A small network was shown many inputs. Here are its activations along a few directions, one row for each input.
In each table, some parts of the input vary, and every possible input appears once, in random order.
A made-up example of a description, with smaller parts first: one of 4 places along a line, together with either a single point or one of 9 places along a line or (one of 3 separate values, together with one of 5 places around a ring).
Shared parts are said once, and a part with two or three values counts as separate values.
In the rows, zero is written as 128.

Table:
x1: [ 63  75 134  82 193 131 166  87 109 143  92 158 160 168 114  87 144 183]
x2: [224 164  96 173  40 117  80 170 143  74 115  70  35  93 153 193  71  99]
x3: [ 93  50 109 143  48 191 199 141  67  72 115 149 151  98 174 161  85 168]
x4: [114 116 119 109  46 204 155 156  68  87  97 166 111 129 182 173  71 176]
x5: [221 147  55 180 157  86  77 104 173 171 214  81 106 205  76  98 234  51]
x6: [151 230 172  87 201  83 176 153 162 188 108 204 192  94 142  42 134 157]
x7: [ 72  35 144  83 152 167 144 114  70  68 121 132 114 144 141 175  88 192]
x8: [ 81 145 164  79 146 148 140 179 119  71  87 153  78  90 158 152  29 180]
x9: [218  69  71 179  49 145  88  97  98  64 152  46  68 138 128 219 139 110]
x10: [ 80 146 150 142 111 125  54 100 131 187 135  95 146 116 101 157 170  47]
x11: [107 190 142 115 103 126  32 110 127 197 119 113 114 113 111 162 144  49]
x12: [222 125  98 170  43 140  71 130 121  72 135  64  40 131 138 210 105 109]
x13: [116 163 117 114  44 180 167 192  92  91  80 171 103  89 197 159  42 169]
x14: [227 198  82 163 144  87  64 133 191 181 202  93  81 192  85  88 194  57]
x15: [201 121 103 195  42 114 102 159 142  58 135  49  65  87 136 184  94 102]
x16: [123 124 164 131 217  84 204 104 146 166 135 188 245 118 121  46 180 146]
x17: [ 79  87 136 150 114 132  68  60 121 181 149  89 165 135  97 177 198  39]
x18: [125 185 178 119 212  79 193 142 164 175 123 190 226  97 130  30 155 158]
x19: [ 75 183 155  72 182 114 164 151 156 152  64 178 125 108 128  65  85 179]
x20: [231 233  80 160 138  70  75 170 211 189 186  94  80 153  98  73 153  55]
x21: [ 47  74 148 109 192 114 195 101 136 135  95 157 176 129 111  70 126 176]
x22: [ 95  89 119 123 116 150  38  43  98 185 150  93 149 172 104 191 217  52]
x23: [ 56  97 171 103 150 145 160 168 117  60 107 136 108  87 147 140  49 185]
x24: [ 56  33 158 108 149 150 174 129  96  57 124 130 128 103 139 157  70 182]
x25: [110  52  94 119  53 212 168 125  42  81 112 151 138 139 175 178 102 177]
x26: [102 147 144 111 105 146  22  73 113 191 137 109 121 156 104 178 181  55]
x27: [147 186 175  86 206 100 163 118 139 180 122 200 197 138 130  55 167 156]
x28: [ 49 137 161 100 190 110 183 139 155 141  80 162 157 109 118  53 104 183]
x29: [ 78  98 168  74 145 166 129 144  95  72 105 148  86 132 145 168  59 189]
x30: [139 126 149 103 219 102 175  89 117 172 133 189 226 156 125  62 199 152]
x31: [203  64  87 201  42 123 118 116 124  52 153  41  84  99 124 202 121  97]
x32: [206 194  85 190 148  65  93 162 215 174 202  79 112 154  80  66 180  53]
x33: [ 92 114 124 138  47 180 186 181  88  78  99 154 132  84 185 146  62 173]
x34: [206 142  69 203 154  66 106 123 201 165 216  77 128 170  68  84 213  42]
x35: [ 70 138 159  68 183 130 153 117 132 148  80 172 132 152 117  80 115 183]
What is each input in this table made of? -> one of 5 places around a ring, together with either one of 3 separate values or one of 4 places along a line
The inputs of x1 and x35 match in every part but the place on the ring of 5. If x25 is changed in the same way as x1 into x35, which row does it become? -> x4
Change only the place on the ring of 5 in x7. List by row number the other rows that result. -> x8, x23, x24, x29
Change only the choice among 3 separate values in x15. List by row number the other rows that result. -> x10, x32

Table:
x36: [ 31 143 156  95 138 146 148 146 126 155  91 165 150 107 135 102  97 143]
x37: [158 123  86 146 116 123 142 156 148 101 141 108  81 140 124 117 103 136]
x38: [141 146 122 125 150 115 105  85 136 193 142 138 163 165 105 103 198  93]
x39: [172 189 118 125 159 107 135 145 150 170 149 159 151 147 128  76 160 121]
x40: [ 91 106 168  67 191 135 148 117 108 102  95 161 122 137 134 125  95 197]
x41: [120  82 100 149 117 139 102 114 127 113 158  87  98 165 105 148 147 110]
x42: [165 171 143 148 132  91 115 154 171 124 138 108 106 100 118 117 111 109]
x43: [132 129 136 147 140  98  80 105 147 142 139  84 124 115 103 149 154  79]
x44: [157 146 118 134  60 157 130 155 103  95 102 130 101 106 166 163  88 147]
x45: [126  99 122 128  66 171  98 110  80 113 128 118 118 124 149 201 122 110]
x46: [114  76 138 145 139 126 205 121 112 103 125 150 194 102 142 106 133 164]
What is each input in this table made of? -> either one of 3 separate values or (one of 2 separate values, together with one of 4 places along a line)

Table:
x47: [176 100 106 152 103 128 178 157 122  64 127 121 107 113 148 129  87 171]
x48: [100  88 130 127 139 128  66  79 118 148 143  88 124 151 100 167 166  85]
x49: [129 132 129 136 105 140 108  84 105 182 140 141 185 133 126 141 191  81]
x50: [142  67 109 162 145 117 146  86 126 126 161 107 167 158 107 121 191 117]
x51: [155 167 120 131  63 155 138 162 106 115 103 148 123  98 174 153  94 139]
x52: [168 211 123 141  96 118 122 173 150 154 123 140 127 102 146 106 117 111]
x53: [165 198 124 135 130 108  98 124 150 196 147 140 151 141 116  93 179  83]
x54: [125 126 136 121  92 149  99 150 121  79 113 103  59 115 139 179  70 140]
x55: [ 29 119 179  60 189 134 129 117 126 133  81 150 120 121 116 116  90 173]
x56: [182 134 104 154 176  84 140 124 175 143 172 113 134 159  97  79 172 114]
x57: [ 87  71 129 119  93 166  91 110  92  99 127  96  94 135 128 195 108 123]
x58: [133 155 123 125 167  95  61 114 165 160 145  93  88 155  86 124 153  80]
x59: [ 80  99 158  93 211 119 207 136 124 106 112 178 172 123 132  71 111 203]
x60: [116 114 117 130  63 174 134 116  79 134 117 148 155 116 161 171 133 117]
x61: [131  47 100 156 100 150 170 114  95  78 138 116 140 136 136 145 131 153]
x62: [135 171 132 131 130 107  86 158 167 117 127  98  60 118 112 136  93 108]
x63: [190 147 109 156 143  90 164 168 172 103 150 117 110 116 125  87 108 140]
x64: [ 61 157 178  77 158 143 167 133 110 167  80 207 189 113 154  90 111 166]
What is each input in this table made of? -> one of 3 separate values, together with either a single point or one of 5 places around a ring
The inputs of x51 and x54 match in every part but the choice among 3 separate values. If x64 is changed in the same way as x51 into x54, which row does it become? -> x55
Change only the choice among 3 separate values in x53. List by row number the other rows that result. -> x56, x58
List by row number the other rows that have the choice among 3 separate values in common with x59. -> x47, x50, x56, x61, x63
